Each row below holds a small network's activations on one record, seen along a few directions.
Here are examples, each followed by its value of one field, VUNIB.
Records without VUNIB are marked none.
The largest differences between rows may come from other fields.
Strong random noise was added to every row along 4 fixed directions; ignore it. To show where, here is one row again and again, with new noise each time:
[  95 -298  -99   84  384 -158   48   90   23    6  -95  -27   -1   31
 -188  175  -31 -290    2  -78  -41   52 -113]
[ 120  176  186  201  -16  219 -310   -1  126   -3  113 -264  -59  -96
  -48  328   42  183 -146   37   -2 -311   34]
[ 229   93   70  -26  548 -106  192   67   82  -39  -10  167   34 -126
 -206  183   34 -393  115 -327 -231  -65  -87]
[-147 -124 -369 -199   33 -156 -199   45   89 -209   26   56  336  187
  193  153  -69  214  301  263  253 -108  -70]
[ -23   70 -177 -205   43  -82 -133   32   75 -143  112  128  276   95
  182  204  -14  186  261  113  146 -156  -61]
[-266 -337 -534   29  226 -162 -315   58  211 -330 -199 -242  278  170
  -30   74 -139   70  224  363  244 -120  -26]

[ 209  292  348 -184  187 -117  482   35 -210  260  177  512   90 -219
  128   38  240 -192  128 -318 -230 -117  -28]
vami
[ 144  436   11  165  227  298   46 -238   93  -15   10  -43 -225 -110
  -75  -21   18 -279   27 -361 -335 -148   24]
vigef
[ -18  225 -488 -168  235  213 -140 -198  345 -403   14  -87  -94 -146
   23 -315    1 -109  393  111  -95 -331   91]
mure
[-180 -572 -156   65   70 -241  -24   78  -79   65 -274 -331  126   98
    0   97   25 -125 -216  339  354  194 -126]
zad
[  90  -91  250  -28 -310   -3   -8  164 -148  262  164   85 -174   55
   54   67  -92  211 -166  150  -69  214   93]
bif
[ 211  406  478  200   18  288   89   38 -124  217   67   13 -216 -173
  -77  120  124 -104 -407 -229 -265  -14    8]
vigef
[  -6  358  225  -44  -36   17   65  -29   17 -128  -19 -101  325 -302
  141  142  298   35   -9  145  -73 -469   -2]
zise
[ 326  548  331 -336 -137   57  344   50 -120  191  379  569  141   23
  294  277  126  256   63 -408 -113  -64 -132]
tor
[ -20 -123  207  156 -407  -38 -134  115  -47  226  231   -1  -21  255
  188   51   21  388 -226  102  271  251  -11]
vad
[-139 -219 -408    8  -24  203  -95 -179   90  -70  -13 -386 -158  -86
 -130  -72 -287   20   56  293  106 -149  -93]
bifon
[ -95  -90 -256 -220 -461   34  -94 -100 -120    7  103  277  -59  312
  358   45 -145  360  171  290  356  157 -112]
vigef
[ 223  138 -225 -482  232 -208  434  -42 -220   99  232  633  128   47
  286 -238   29 -339  379 -339 -124   97  -87]
pasi
[  -2  649 -199 -267  357  189  -15 -204  231 -189    3  141  144 -146
   76 -178  118  -43  496 -174 -147 -359  155]
keku
[ -32  -96  108   24 -500    4 -228   73  -75   95  107 -229  125  195
  199  359   41  488 -285  304  261  -62  -80]
tor
[ -28  181 -137 -173  -87  123  136 -311 -117  -23  197 -182    9 -187
  109  116    1  -58   61   63   42 -362 -234]
bifon
[ 193 -573  217  238 -577   73  -26 -195 -463  648  284   65 -558  322
  294  197  -44  185 -456    7  226  281 -213]
tesuz
[-233  -43 -303   71  -46  -59 -258   81  271 -222   -4  -92  121  -78
  -42 -167   23  181  -64  128  181   -6   95]
mure
[-305 -171 -286  -21  -87  -22  -52  -37   99 -232 -129 -134  136  292
   -9 -167  -82  177  135  136  184  -29    5]
mar
[ 129 -242  497   31 -597 -116  -26  270 -408  473  279   52 -316  141
  129  417   85  267 -502  -50   82  281   48]
bif
[  51  589  110 -210   84  -72  138  148  202 -151   21  274  147 -134
   45   51  131  133  107 -399 -244 -263  107]
zise
[-108 -222 -541 -534  401 -539  328  -61 -186 -153 -114  555  358  116
  234 -215  -99 -417  716  -30   54   -6 -240]
vami
[ -64   30   25  544  629   98    0   27  395 -249 -310 -494 -234 -103
 -586 -140  -82 -479 -261 -261 -274 -141  143]
vad
[  43   13    8   34 -186   34 -104   80  173  -81  -33  -27  137  -15
  -98  -27 -120  219   65   27  102   82  140]
gar
[-328   28 -189  -39 -466  164 -506   40    6   96  -20 -225  168  135
  228  -12   10  585  -49  503  359 -122   82]
keku
[-237 -359 -234  147 -321 -213 -250  157  -25  -72  -57   -7   36  387
  116 -106 -140  436   -6  179  401  443   34]
none
[-256  271 -157 -375 -162 -143 -114  125   36 -258  113  136  455  145
  296   57  -10  257  260  281  334 -128    4]
vad
[ -27   41  326  384  -61  102 -103   37   33   30 -220 -676   -5 -395
 -102  283  198   -4 -491  185    1 -354   39]
zise
[-152 -181 -260  453   30  433 -292 -310  108   17    6 -668 -282 -244
 -253   38 -205  -46 -251  149   10 -451  -91]
bifon
[ 325 -317   85  -57   66  128  324 -191 -198  251  110  200 -263  114
  -47 -175  -83 -399  197 -216 -142  104 -216]
mar
[ 201  289  248 -488  250 -147  569  128 -289   71   84  522  307 -228
    4  137   82 -415  210 -423 -136   40 -167]
gar
[-103 -170  179  331  -79   17 -192   83 -141  179 -129 -496 -160 -130
 -223   86   49  -50 -376  314  -21 -147   12]
vami
[ -18   -9 -260 -341  154 -183   49 -117   -9 -151   39  254  151  143
   67  -43  -79 -131  320  -93 -112  158    7]
notef
[ 202  287  148 -109 -323  114 -137 -101 -178  -58  198  176   -7  -40
  108   59  191  406  123  -37  -85    1   34]
none
[ -81   12 -203 -269   50   13   88  -18 -133   21  -70  133  208   95
  215 -112   54   37  245   65  170   44  -12]
keku
[ -49  204  -32 -193  234 -230  236   92  147 -160    1  381  300   89
  -94 -214   26  -37  317 -262  -37  153   32]
mar
[-185  -11  -92 -213 -337 -141 -186  -57  -14  -41   57  108  220  150
  368  125   43  214  145  195  303  -38    8]
dobe
[  -5   28  349  157 -279  140 -191  126 -148  110   60 -333 -132 -146
  -18  156    4   12 -411   63   37  -40   28]
pasi
[-158  182  -75   76 -319  -95 -306  144  383 -211 -117   -3  234   81
   -3  -11  -56  377   19  188  203  115  303]
dobe
[ -86  298  -29  -55  194 -326  100   86  118 -284  -94  271  358  -59
  -28   43   42 -136  131  -44   24   61   52]
tesuz
[-155  -65 -149 -182  -52 -177 -128   44  -16 -179 -122  156  363   32
  120   66   51   88   52  279   55   21   44]
notef
[-134  -98 -235  -57   46  -71  -33   80   54  -28  -61 -103  345   22
  231  104  -47  256   46  263  236 -104 -115]
tor
[ 245  142  236  126   67  238  221  -74 -160  251  222   96 -318 -111
   13  -13   24 -387  -55 -462 -391   77 -100]
pasi
[ 139  -61 -190  219   97  -89 -242  -80   79 -163  -58   67 -361  186
 -201 -394 -161  233  223 -348  -62  426   -4]
none
[ 256  104  430   18  119  138  400   45 -220  321   68   69   45 -356
   -9  184   97 -244 -225 -357 -110  -64  -86]
gar
[  43  108    7  -34 -104  145 -165 -195  106   47  143   10 -121  106
   51  -34  -77  206   -9 -154 -195   48  123]
notef
[ -68 -136  -48  -97 -366   -3   32  -83 -276  101  133  104  124  271
  422   17  -26  294  -91  280  252   93  -68]
tesuz
[  88  108 -108 -182  422 -170  326   44  -39  -14   93  341   51  -37
  -42  -83   13 -262  222 -254 -244   64  179]
bif
[  30  -24  175 -153   11 -294  159  239  -58   26   18  320  249  116
   40  170  159   -6    5  -79  161  391  -46]
zad
[ 107 -211 -158 -307  319 -214  341  139   30 -100 -144  326  166  220
   -2 -124  -38 -230  244  -53   20  379   12]
zad
[ -45  258  -98 -509   23 -374  222   30   25 -102   59  467  517   77
  271   28  174  -89  285   -4   41   44  106]
dobe
[  96  383  125  151 -198  625 -398 -196  310 -190  295 -236 -460 -243
   28   19   13  233   23  -34  -96 -407  135]
mure

Which value of VUNIB does each new row have?
[ 167   66  253  188  252  121   95  137  -39  228  -25 -106  -82 -114
 -137   82   48 -110 -254  -81 -271  -28 -186]
tor
[ -95  296 -246 -293  260   74  202 -221  -19 -264   97 -162  371 -298
   94  -12   35 -198  262  184  -21 -435 -113]
bifon
[ 127  149   74 -339   16  -87   38  -76 -135   17   82  193   -9    1
  -14   -2  -81    8  -14 -140  -15   56   -7]
notef
[ 123 -416  124  -12 -135 -206  252  111 -387  367  -38  214   51   86
  -46  125  197 -312 -209   59   49  187 -211]
mar
[ 180   39  199  -28   62  107   99 -124 -113  208  124   -4 -195   54
   29  143  109 -249   11 -198 -159  109 -166]
zad
[   5  304  129 -120 -610  152 -232 -225   41   94  319  217 -136  153
  345  111 -122  575   12  229  179 -133  -11]
tesuz
[-318   70 -165   -8  337 -125   -4   32  188 -396 -284 -196  330  -88
 -246 -116   80 -176  151  261   64 -247   23]
mar
[-107  366 -197 -313 -125  -84  -24   40  105 -194   90  306  559  -36
  217  -77  -30  351  363  -25  223 -129   76]
gar
[ -75  119  -64 -268  309 -266  231   46  101 -286  -52  249  307  -67
   52   78   90 -180  339 -149 -115  -82    4]
zise
[ 105 -145  304  -81 -304  170  160   40 -336  368  158   45  -52   -1
   94  130  -44  116 -234 -129   73  112 -137]
gar
[-407 -388 -515  190  677 -165    9   44  199 -238 -597 -265   82  -51
 -393 -269  -52 -428  138  182   64   64   -6]
keku
[ 108  188  255  240  276   42  307   98  108  -66 -138  -59  -83 -199
 -335  119  102 -240 -272 -416 -334  -87   99]
zise
[  95 -297  -85 -399  427 -483  480   40 -210  -19 -113  528  297   24
   -7  -89   86 -484  176 -134  -87  289 -116]
notef
[ 288  515  168  -31  -21  476  -63 -244   89 -100  292   54 -125 -256
  143 -143 -117 -132  271 -203 -258 -410   31]
pasi
[ 354  332  446 -153   76  220  318  -97 -122  258  328  394  -77 -199
   47  137   63 -126   58 -598 -244 -112  -26]
gar
[ -95   49 -145  143  625   -4  116  195  324 -307 -243  -62 -208 -268
 -405 -171   76 -536  -63 -419 -361  -58   23]
mure
[ 148 -312  106  111 -413   79 -190  159  -92  352   64 -156 -133  192
   78  159  -76  368 -319  359   96  155 -131]
tor
